A small network was shown many inputs. Here are its activations along a few directions, one row for each input.
In each table, some parts of the input vary, and every possible input appears once, in random order.
Descriptions start from the smaller parts, as in this example, which fits no table here: one of 4 places along a line, together with either a single point or one of 9 places around a ring or (one of 2 separate values, together with one of 8 places around a ring).
Shared parts are said once, and a part with two or three values counts as separate values.

Rows:
x1: [  7  31  44 -56  52  -2 -17  20 -21 -17 -61  52]
x2: [-33  20  31 -55  12  51 -11 -65 -17   2   1   3]
x3: [-21  45 -90  -2  39 -39  73 -26 -42  61  29  42]
x4: [-12  57 -34  -6  12  19  23 -23 -46  52  20  16]
x5: [ 27 -64  33  29 -37 -11 -28  28  61 -45  -1 -48]
x6: [-31 -42  21 -13 -41  53 -30 -61  32 -19  19 -42]
x7: [ 10  39  33 -50  50 -14  -6  31 -34 -12 -60  56]
x8: [  34  -54  -72   76  -11 -104   49   60   37   -5   18   -7]
x9: [ 23  48   7 -31  49 -31   8  51 -41   2 -51  69]
x10: [ 14 -82  41   4 -42   9 -43   3  64 -59 -10 -45]
x11: [ -8  57 -40  -1  16  14  30 -16 -52  60  23  24]
x12: [  2  14  63 -73  49   3 -25   0 -14 -37 -63  52]
x13: [-17  -6 -99  59  -8 -52  66 -12   3  41  56  -3]
x14: [-15   1 -26  47 -35  17   5 -16   4  19  43 -38]
x15: [-18  -5 -11  34 -36  26  -3 -23   7  11  34 -43]
x16: [-38   7  29 -66   4  59 -21 -76 -11   3  -4   1]
x17: [-22  52 -20 -15  15  28  16 -31 -41  40  20   8]
x18: [ 32 -54  13  49 -37 -24 -18  48  44 -33   2 -47]
x19: [-31  30  18 -46  10  48  -5 -56 -18  19  12   0]
x20: [ 45 -44 -14  71 -37 -45  -3  66  37 -16  10 -33]
x21: [ -5   1 -47  59 -36   6  18  -1  -5  38  53 -25]
x22: [ 30 -59  23  42 -33 -13 -26  37  55 -38  -2 -49]
x23: [-21 -17  -1  24 -34  41 -13 -34  21   5  36 -47]
x24: [ 48 -45 -20  77 -34 -52   3  73  31  -7  12 -26]
x25: [ -7   3 -41  55 -39   9  12  -8   0  30  46 -31]
x26: [-24  48  -5 -26  14  34   9 -39 -39  33   8   5]
x27: [ 27  48   1 -26  53 -36  15  57 -47  10 -47  75]
x28: [-24 -23  10  11 -39  41 -15 -40  27  -3  36 -46]
x29: [ 36 -49  -1  61 -36 -34 -11  56  41 -27  11 -42]
x30: [ 15  36 -53 -22  74 -89  60  43 -40  13 -42  92]
x31: [-27 -30  24  -1 -35  46 -21 -49  27 -21  24 -40]
x32: [  4  26  54 -67  47  -1 -20  12 -15 -24 -58  52]
x33: [ 20 -75  44  15 -34   0 -34  17  60 -62  -3 -44]
x34: [ -7   3  61 -83  39  14 -36 -14  -7 -36 -67  48]
x35: [-28  36   6 -34  15  48  -3 -49 -24  28  10   0]
x36: [ 14  45  19 -38  52 -23   1  40 -38  -7 -53  61]
Changing only one part turns x25 into x20. The same change can be made to x14. Which row results?
Answer: x29
What is each input in this table made of?
Answer: one of 4 places along a line, together with either a single point or one of 8 places along a line
A walk changes only the place on the line of 4. It starts at x32 and steps to x19. List the rest of the walk in order.
Answer: x28, x5
Which other rows agree with x4 in the place on the line of 4? List them by row number.
Answer: x2, x3, x11, x16, x17, x19, x26, x35
Which other rows agree with x7 in the place on the line of 4? List them by row number.
Answer: x1, x9, x12, x27, x30, x32, x34, x36

Rows:
x37: [ -8 -64  19  45 -61  48 -28 -21  51 -37  24 -88]
x38: [-19  45 -29 -35  44  -2  30 -20 -43  26  -6  44]
x39: [ -2  44   7 -28  36  -4  -5  -2 -48  33  -8  40]
x40: [-10  27  28 -30  34  -3  -7  -5 -32  11  -8  49]
x41: [  1   2  46 -51  16  23 -20 -19 -12 -17 -25  14]
x42: [ 15 -35 -19  32 -18 -23   0  24  35  -3  12 -21]
x43: [-12  30  19 -38  29  -1  -5 -12 -15  -6 -33  26]
x44: [ 21   8 -34  41  -8 -41  19  29  -5  40  23  -3]
x45: [ 13  -7 -18  43  -8 -42  14  26  13  14  30   3]
x46: [ 20 -39  -9  30 -26  -7   6  27  26 -29  10 -38]
x47: [-30  -7  62 -48 -36  93 -49 -62  33 -35  -7 -48]
x48: [ -5  17  20 -46  24  24  -9 -11   3 -11 -40  19]
x49: [  8 -22 -25  43 -19 -33  10  31  10 -10   6 -12]
x50: [  8   2 -69  41  -7 -32  43  16 -15  24  23  14]
What is each input in this table made of?
Answer: one of 2 separate values, together with either a single point or one of 6 places along a line
Changing only the choice among 2 separate values turns x41 into x46. The same change can be made to x39. Which row results?
Answer: x44

Rows:
x51: [-17  32  71 -85  33  63 -32 -50 -14 -14 -27  -5]
x52: [-18 102 -65 -34  74 -35  69 -14 -93  60 -18  91]
x53: [ 41 -57 -53 102 -50 -62  45  48  43   6  74 -62]
x54: [   2  -13 -108  119  -75  -10   41   -4   22   73   98  -73]
x55: [  4 -24 -75 119 -59 -52  51  21  29  27  94 -62]
x56: [ -1  18  99 -71  37  43 -54  -9   7 -43 -56  20]
x57: [ -6 -67  35  -7 -41  34 -29 -45  56 -36  21 -65]
x58: [ 77 -84 -21 103 -56 -87   2 115  48 -53  16 -28]
x59: [-55  64  38 -65  24  86 -26 -75 -35   7 -28 -12]
x60: [ 33  41   4 -57  82 -88  31  88 -50  -9 -74 121]
x61: [-58  56  27 -62  -2 117 -26 -97 -51  37  21   1]
x62: [  3 -79  53  11 -29  20 -58   0  75 -58 -31 -47]
x63: [ 34 -96  74   2 -52   0 -69  25  63 -82 -45 -30]
x64: [  5  76 -44 -53  92 -54  59  16 -72  43 -32  94]
x65: [-55 -29 -22   9 -68  91 -32 -92  24  26  54 -71]
x66: [-50 -38  13   9 -47  50 -18 -70  39 -21  46 -63]
x67: [ -30   99  -80  -28   63    1   61  -34 -103  100   12   93]
x68: [ 52 -74 -30 112 -49 -72  25  93  57 -25  45 -33]
x69: [  19    8  105  -75   29   27  -78   25    5  -48 -110   16]
x70: [ 18  64 -22 -47  93 -71  39  58 -49  11 -60 117]
Changing only one part turns x63 into x58. The same change can be made to x57. Which row results?
Answer: x53
What is each input in this table made of?
Answer: one of 4 places along a line, together with one of 5 places along a line
Which other rows does x67 become when the place on the line of 4 takes its other values? List them by row number.
Answer: x54, x61, x65
Which other rows does x66 become when the place on the line of 4 takes its other values? List them by row number.
Answer: x52, x55, x59
